A small network was shown many inputs. Here are its activations along a few directions, one row for each input.
In each table, some parts of the input vary, and every possible input appears once, in random order.
A made-up example of a description, with smaller parts first: line(6) and (point or line(11) or (values(3) and ring(8))).
Shared parts are said once, and a part with two or three values counts as separate values.
In the rows, zero is written as 128.

Other details of the inputs shift rows strongly along two fixed directions, in all tables alike. That doesn't count.

Table:
R1: [140 130 126 133 123 129 129 128 122 148 128]
R2: [130 133 122 132 117 129 126 119 124 145 133]
R3: [119 100 169  90 116 138 194 134 132  57 129]
R4: [115 125 139 136 123 127 126 133 141 136 111]
R5: [107 134 134 133 119 126 123 131 138 129 116]
R6: [131 133 117 130 117 131 127 118 123 145 131]
R7: [133 132 118 133 120 124 122 118 131 140 138]
R8: [145 118 120 132 121 129 126 127 125 139 129]
R9: [104 113 174  85 113 138 194 123 127  62 131]
R10: [149 121 120 131 120 129 126 126 122 137 126]
R11: [119 124 135 134 127 125 115 132 151 127 119]
R12: [119 118 135 135 120 123 118 140 143 129 116]
R13: [119 114 136 137 124 124 120 134 145 129 115]
R14: [138 133 112 131 117 126 123 117 128 140 133]
R15: [119 108 166  84 116 141 193 129 140  55 130]
R16: [146 132 120 132 120 131 129 125 119 148 122]
R17: [141 129 121 132 121 131 130 126 122 149 125]
R18: [140 126 133 126 125 119 117 125 131 144 139]
R19: [106 145 104 113 242 156 149 163  73  29 137]
R20: [128 132 132 128 120 122 122 118 120 147 135]
R21: [140 130 130 133 126 125 123 126 119 153 129]
R22: [133 131 124 131 120 120 118 116 129 143 139]
R23: [137 130 134 130 127 121 123 127 118 152 130]
R24: [140 119 133 130 126 118 120 129 121 142 136]
R25: [107 130 136 134 121 128 125 126 140 129 116]
R26: [137 177  45 154 249 152  77 155  72 107 137]
R27: [115 128 138 134 121 126 125 138 138 134 112]
R28: [142 126 129 128 123 123 117 124 132 143 137]
R29: [109 129 131 135 125 124 119 126 146 123 120]
R30: [119 127 134 132 122 124 114 138 150 129 120]
R31: [143 126 125 128 122 126 121 125 135 140 136]
R32: [130 131 128 129 122 117 119 117 128 141 139]
R33: [110 132 130 134 121 122 118 131 145 124 121]
R34: [135 135 116 130 116 131 127 117 120 144 128]
R35: [134 131 114 131 119 126 123 118 131 140 135]
Description of these inputs: ring(5) and (values(2) or line(5)).
The inputs of R32 and R18 match in every part but the ring(5) part. If R33 is changed in the same way as R32 into R18, which row does it become? -> R30
Change only the line(5) part in R19. List by row number the other rows that result. -> R3, R8, R10, R24
Start at R35 and move only the ring(5) part, one step at a time. The first step leads to R6. Which rows follow, in order? -> R17, R8, R15

Table:
R36: [116 142 107 109 187 152 148 143 120  47 133]
R37: [110 120 132 117 192 149 155 163 101  55 118]
R38: [124 111 148 127  96 111 120 116 164 136 133]
R39: [130 107 167 131 103 112 123 141 155 148 113]
R40: [116 130 134 129  79 124 143 109 137 147 117]
R41: [167 115 136 106  91 117 148 104 124 148 165]
R42: [121 118 157 125  97 108 113 122 167 136 133]
R43: [104 129 147 129  88 120 134 111 147 150 118]
R44: [126 182  40 192 183 128  33 128  89 211 128]
R45: [ 97 159 108 113 174 158 161 137 105  65 117]
R46: [134 100 159 132 102 117 129 135 151 148 113]
R47: [116 186  59 189 186 123  26 136 103 211 127]
R48: [124 129 124 113 187 158 161 164 109  55 114]
R49: [129 151 116 103 172 152 173 116  73  81 151]
R50: [146 100 147 132  92 123 136 135 140 145 114]
R51: [129 109 141 125  90 116 123 115 155 135 136]
R52: [179 105 147 107  95 121 150 115 109 154 142]
R53: [136 111 134 125  87 115 128 114 154 133 133]
What do these inputs look like to the network? -> values(3) and (point or line(5))
The inputs of R42 and R47 match in every part but the values(3) part. If R38 is changed in the same way as R42 into R47, which row does it become? -> R43
Change only the values(3) part in R36. List by row number the other rows that result. -> R45, R48
Change only the values(3) part in R40. List by row number the other rows that result. -> R50, R53

Table:
R54: [126 129 133 128 112 130 135 127 131 135 120]
R55: [124 120 139 130 119 122 122 130 143 129 125]
R56: [125 120 142 131 119 125 127 136 137 134 116]
R57: [143 122 131 121 115 126 137 117 118 135 136]
R58: [122 126 134 128 115 123 126 123 142 128 126]
R59: [123 132 131 124 113 128 137 117 126 137 127]
R60: [125 119 139 131 120 124 122 132 141 133 124]
R61: [143 114 132 126 119 124 131 130 127 133 132]
R62: [ 96 148 114 119 216 148 134 159 102  45 127]
R63: [125 122 133 130 117 126 128 125 138 133 125]
R64: [124 129 129 127 112 126 129 121 137 130 130]
R65: [ 87 141 142  89 188 160 197 147  94  15 125]
R66: [123 131 131 123 112 129 135 116 129 135 133]
R67: [133 174  53 172 195 130  50 137  99 169 135]
R68: [125 122 133 131 117 125 129 127 135 135 120]
R69: [125 123 136 132 115 127 132 130 134 135 118]
R70: [122 133 129 124 112 125 133 115 131 134 135]
R71: [145 116 137 127 125 123 125 134 136 137 131]
R72: [145 125 132 120 117 128 139 116 122 135 136]
R73: [125 127 131 126 113 129 132 122 136 131 127]
R74: [125 119 140 130 120 123 125 133 139 133 118]
R75: [145 119 129 124 115 126 132 125 124 134 133]
R76: [147 121 132 121 117 129 136 124 129 132 133]
R77: [124 123 132 131 117 124 127 124 140 130 127]
R78: [141 111 141 123 120 122 131 136 133 129 130]
R79: [127 175  62 164 189 130  66 130  95 163 141]
R80: [145 116 136 124 119 127 135 128 132 131 132]
R81: [125 128 131 127 113 128 133 124 133 133 122]
What do these inputs look like to the network? -> line(4) and (values(2) or line(5))
The inputs of R81 and R68 match in every part but the line(4) part. If R64 is changed in the same way as R81 into R68, which row does it become? -> R77
Start at R65 and move only the line(5) part, one step at a time. The first step leads to R59. Which rows follow, in order? -> R66, R70, R79
Change only the line(4) part in R69. List by row number the other rows that result. -> R54, R56, R65
